A small network was shown many inputs. Here are its activations along a few directions, one row for each input.
In each table, some parts of the input vary, and every possible input appears once, in random order.
Descriptions start from the smaller parts, as in this example, which fits no table here: one of 8 places around a ring, together with either a single point or (one of 2 separate values, together with one of 4 places along a line) or one of 11 places around a ring.
Shared parts are said once, and a part with two or three values counts as separate values.

Other details of the inputs shift rows strongly along two fixed directions, in all tables alike. That doesn't count.

Table:
r1: [  0  -9  -2 -17   7  18  29  45 -16  15 -25  12  -9   6]
r2: [  8  -3 -23   1  -1 -38  33  29 -28  14 -21  14  44  11]
r3: [ -8   4  11   3   8   7 -23 -30  17 -11   3 -10  -6  -7]
r4: [ -2   4   5   7  14 -35 -18 -23  11  -9 -13   0  50  -3]
r5: [  2  -4   5 -15   1  45   9  13  11   1  -1  -3 -48  -2]
r6: [  1  -4  -4   8 -12 -11   6   6  -4  -1   2   1   2   6]
r7: [  0  -2 -10  15  -2 -50   8   2 -16  -3 -12   8  50   8]
r8: [  0  -7  -3   0 -15  34  17  18  -2   0  12  -5 -56   3]
r9: [ -2  -1  -3 -11  13  10   9  18  -9  15 -15   8   4   1]
r10: [ -4  -6   3 -12   1  44   8  11  10   4  -5  -6 -49   0]
r11: [  2 -11  -7 -17   3  17  37  43 -10  10 -29  10 -11   8]
r12: [ -2   6  17  -5   9  19 -25 -17  14  -4  11  -5 -13 -10]
r13: [  3   1  -9   2  -3  -5   4   7 -14  16   7   6   5   3]
r14: [  3  -5 -22 -13  18 -25  38  36 -25  21 -44  16  46  11]
r15: [  3   4   9   7 -17  20 -18 -23  17 -11  31 -11 -35  -8]
r16: [ -3   3   3  12 -10  11 -20 -29  12  -8  26 -12 -27  -4]
r17: [ -2   5  15  -5   3  19 -19 -20  17 -13   8 -11 -16 -11]
r18: [  1   3   4   5 -13  25 -10 -14   9  -6  28 -11 -42  -1]
r19: [  0   1  -1   9 -10 -15  -1  -6  -4  -6   7  -2   7   4]
r20: [  8 -14 -20  -9 -13   9  50  55 -25  19 -17  14 -17  15]
r21: [  0   0  -1  -4  11 -28   7   5  -7  -1 -25   7  44   2]
r22: [  4  -1  -7  -6 -14  38  10   7  -2   8  17  -5 -55   2]
r23: [  0   3   1  -4  10  -5  -6 -11   8   1 -10   1  15  -3]
r24: [  1  -2  -4   5 -10  15   5   3  -1  -1  13  -4 -33   3]
r25: [ -3  -5  -1   0  10 -30   8   9  -3  -2 -29   6  43   4]
r26: [  1  14  19  15  -8   2 -52 -52  21 -14  47 -12 -10 -14]
r27: [ -6   3  12   2   7  -9 -14 -17   9 -14  -5  -5  16  -3]
r28: [  3 -10  -6  -3 -18  38  24  29  -3   7   8  -3 -57   5]
r29: [  6   7  -5  15  -1 -49 -16 -28   2  -4   8   2  54  -1]
r30: [ -2  10  11   6  18 -39 -26 -22   3  -6  -7   4  62  -9]
r31: [ -2  -3 -17  -7  19 -29  30  27 -21  15 -40  12  46  11]
r32: [ -8   0  17   4   4   4 -20 -22  17 -18   0  -9  -5  -6]
r33: [ -2 -12  -7 -27  13  21  27  57 -21  27 -18  23  -8   5]
r34: [  2   7  11  12 -14  -6 -30 -38  13 -17  29 -11  -4  -7]
r35: [  6 -10 -18  -9  -6  13  45  59 -31  25 -12  15 -15  11]
r36: [ -5   1  13  -3   4  32 -14 -13  18 -13   6 -11 -37  -6]
r37: [ -2   3  10   2  -4  -2 -36 -20   4   2  39   4   0  -8]
r38: [ -6  -4   4  -6   5  21  10  13   3  -5 -12  -2 -22  -1]
r39: [  0  -9  -5 -11   7   7  30  35  -8   8 -28   6  -2   5]
r40: [ -3  -5   2 -14   3  34  22  27  -2   3 -13  -2 -36   2]
r41: [  0   8  14  13  -8 -14 -32 -29   6  -9  27  -4  10  -7]
r42: [  0   6  -8  19   0 -52 -18 -30  -1  -2   4   0  56   1]
r43: [  6  -6 -23   5  -1 -36  29  27 -21  14 -20  12  37  14]
r44: [  0  10  -6  17   2 -48 -17 -33  -3  -3   8  -2  49   0]
r45: [  3   5  -5   9  -6 -16 -12 -23   4   1  14  -1  13  -1]
r46: [  1  -5   3 -14   1  34  16  21   5   2 -10   0 -32  -2]
r47: [ -6   6  16  -3   4  30 -23 -24  22 -14  13 -14 -31  -8]
r48: [ -2  10  10  15 -11  -6 -29 -37  14 -17  30 -13  -6  -8]
r49: [ -1   6  14  -5   4  23 -23 -25  20 -12  11 -11 -20  -9]
r50: [  6   7 -10  12  -1 -43 -10 -19  -6  -2   4   3  50   2]
Each input here is: one of 2 separate values, together with either a single point or (one of 4 places along a line, together with either a single point or one of 5 places around a ring).
Q: Changing only the choice among 2 separate values turns r13 into r9. The same change can be made to r22. Which row results?
A: r14
Q: Changing only the choice among 2 separate values turns r36 into r24. The same change can be made to r5. Which row results?
A: r29
Q: Start at r23 and move only the place on the line of 4, one step at a time. The first step leads to r5. Which rows follow, in order?
A: r46, r11
Q: Which other rows does r17 become when the choice among 2 separate values takes its other values? List them by row number.
A: r2
Q: Which other rows does r47 become when the place on the line of 4 takes its other values? List them by row number.
A: r27, r31, r40
Q: Start at r48 and move only the place on the ring of 5, one step at a time. The first step leads to r8. Which rows follow, in order?
A: r28, r15, r2
Q: Which other rows does r33 become when the choice among 2 separate values takes its other values? List them by row number.
A: r37

Table:
r51: [  4 -11 -14  -6  -9  34  42  37  -8   5 -15  -1 -48   8]
r52: [  7   7  -9  17 -14 -27 -11 -16 -11   7  25   3  18   0]
r53: [  4  -3 -14  -9  16 -20  29  34 -21  18 -37  16  40   5]
r54: [  8 -10 -19 -21  -7  40  36  60 -28  38  11  21 -44  10]
r55: [ -4  -1  17   2   8 -15 -19  -6   7  -7   3   4  28  -6]
r56: [  0  -1   4   8  -9 -25  -6  -9   4 -12  -5   0  20   3]
r57: [ -2   6   1  -1  17 -14 -17 -18   8   1  -4  -1  25  -4]
r58: [ -1   7   7  13  -3 -18 -12 -23   6 -17   4  -8  13  -4]
r59: [ -3   6  24  -9  -2  41 -26 -18  21 -11  23 -15 -42 -13]
r60: [ -3  -4  16 -14  -2  33  -8  10   8  -2   7   1 -34  -5]
r61: [  0  -4 -23 -11  21 -19  28  27 -21  23 -38  14  38   8]
r62: [ -3   5  -6   8   1 -17  -5 -31   8  -7   0  -8  15   1]
r63: [ -2   5   8   7 -10  34 -21 -35  24 -19  24 -22 -51  -3]
r64: [ -7  -1   9  15  -6 -27  -9 -10   4 -17   2  -5  21   0]
Q: Changing only one part turns r51 into r53. The same change can be made to r63. Which row results?
A: r57
Q: What do these inputs look like to the network?
A: one of 2 separate values, together with either a single point or one of 6 places along a line
Q: Which other rows does r55 become when the choice among 2 separate values takes its other values? List them by row number.
A: r64

Table:
r65: [ -3   2   5   6   3 -17  -7 -12   7  -7  -9  -3  23  -3]
r66: [  8   0  -5  -2 -12  17  11   8  -3   3  11  -1 -26   1]
r67: [  0  -1  -2   5 -12   8   3   4  -8   2  14  -3 -22   3]
r68: [-3  2 -4 -2  9 -6 -5 -6  0  2 -4  0 14  0]
r69: [ -2   1   8   3   1  10 -15 -20  17 -10   5 -11 -15  -4]
r70: [ -1  -2  -3   6  -9   7   2   5  -7   4  16   1 -17   3]
r71: [ -2   6   4  14  -4 -25 -28 -26   0  -4  22   0  21  -4]
r72: [ -4  -2  -2  -3   0  16   7   0   5  -1  -7  -5 -19   3]
r73: [ -1   3  12  -5  -2  39  -9  -8  13  -5  11 -11 -47  -5]
r74: [  1 -10 -12  -3   8 -34  29  31 -18   6 -39  14  51  10]
r75: [ -1   1  -3  14  -7 -21  -6 -11  -5  -5  10  -1  14   2]
r76: [-2  3  5 -1  6 -2 -6 -1  4  0 -1 -1  8 -3]
r77: [ -5   4   7  -4   6  14 -19 -20  11  -1  12  -4 -13  -6]
r78: [  0  -1   1  -1   3  11   2   1   3  -2  -6  -2 -13  -1]
r79: [  2  -7 -10 -14   3  14  41  46 -19  15 -25   8 -11   8]
r80: [ -1  -6 -16  -9   7  -1  30  28 -15  12 -25   7   5   9]
r81: [ -2  -2  -4  12 -11 -11  -2  -5  -3  -3   9  -3  -2   5]
r82: [ -2   3   6   0  10 -17 -13  -9   2   0  -2   4  28  -7]
r83: [  0  -1   2  -7   2  29   4  11   3   5  -1  -1 -30   0]
r84: [  5   8  -2  13  -7 -28 -19 -30   7 -11  14  -3  27  -3]
r85: [ -3   2   7  -8  -3  40  -9 -11  12  -5  13 -12 -47  -5]
r86: [ -1   1  11  -6   0  38 -13  -6  12   0  14  -5 -42  -7]
r87: [  7   3  -3   4  -5 -20 -11 -12  -1   5  12   3  22  -2]
r88: [  9 -10 -21  -6 -11   6  45  41 -18  17 -15   8 -14  14]
r89: [ -3   5  14   3   9 -24 -27 -24   9  -9   4   4  37  -8]
r90: [ -2   7  15   4   6 -20 -24 -26  10 -16   2  -4  28  -7]
r91: [  9  -5 -19  -6  -6  -3  30  34 -18  18  -7  11   2  11]
r92: [  1  -6  -9  -8  11 -28  24  34 -20  10 -31  16  48   9]
r93: [ -3   7   9   9   6 -18 -22 -28  13 -15   3  -5  24  -9]
r94: [ -2  -4   8  -8  -2  26   4  11   7  -6  -1  -3 -32  -2]
Q: Changing only one part turns r90 into r94. The same change can be made to r73. Which row results?
A: r78
Q: What do these inputs look like to the network?
A: one of 5 places along a line, together with either one of 2 separate values or one of 4 places along a line
Q: Which other rows does r66 become when the choice among 2 separate values takes its other values? List them by row number.
A: r67
Q: Which other rows does r91 become when the place on the line of 5 takes its other values? List them by row number.
A: r66, r84, r87, r88
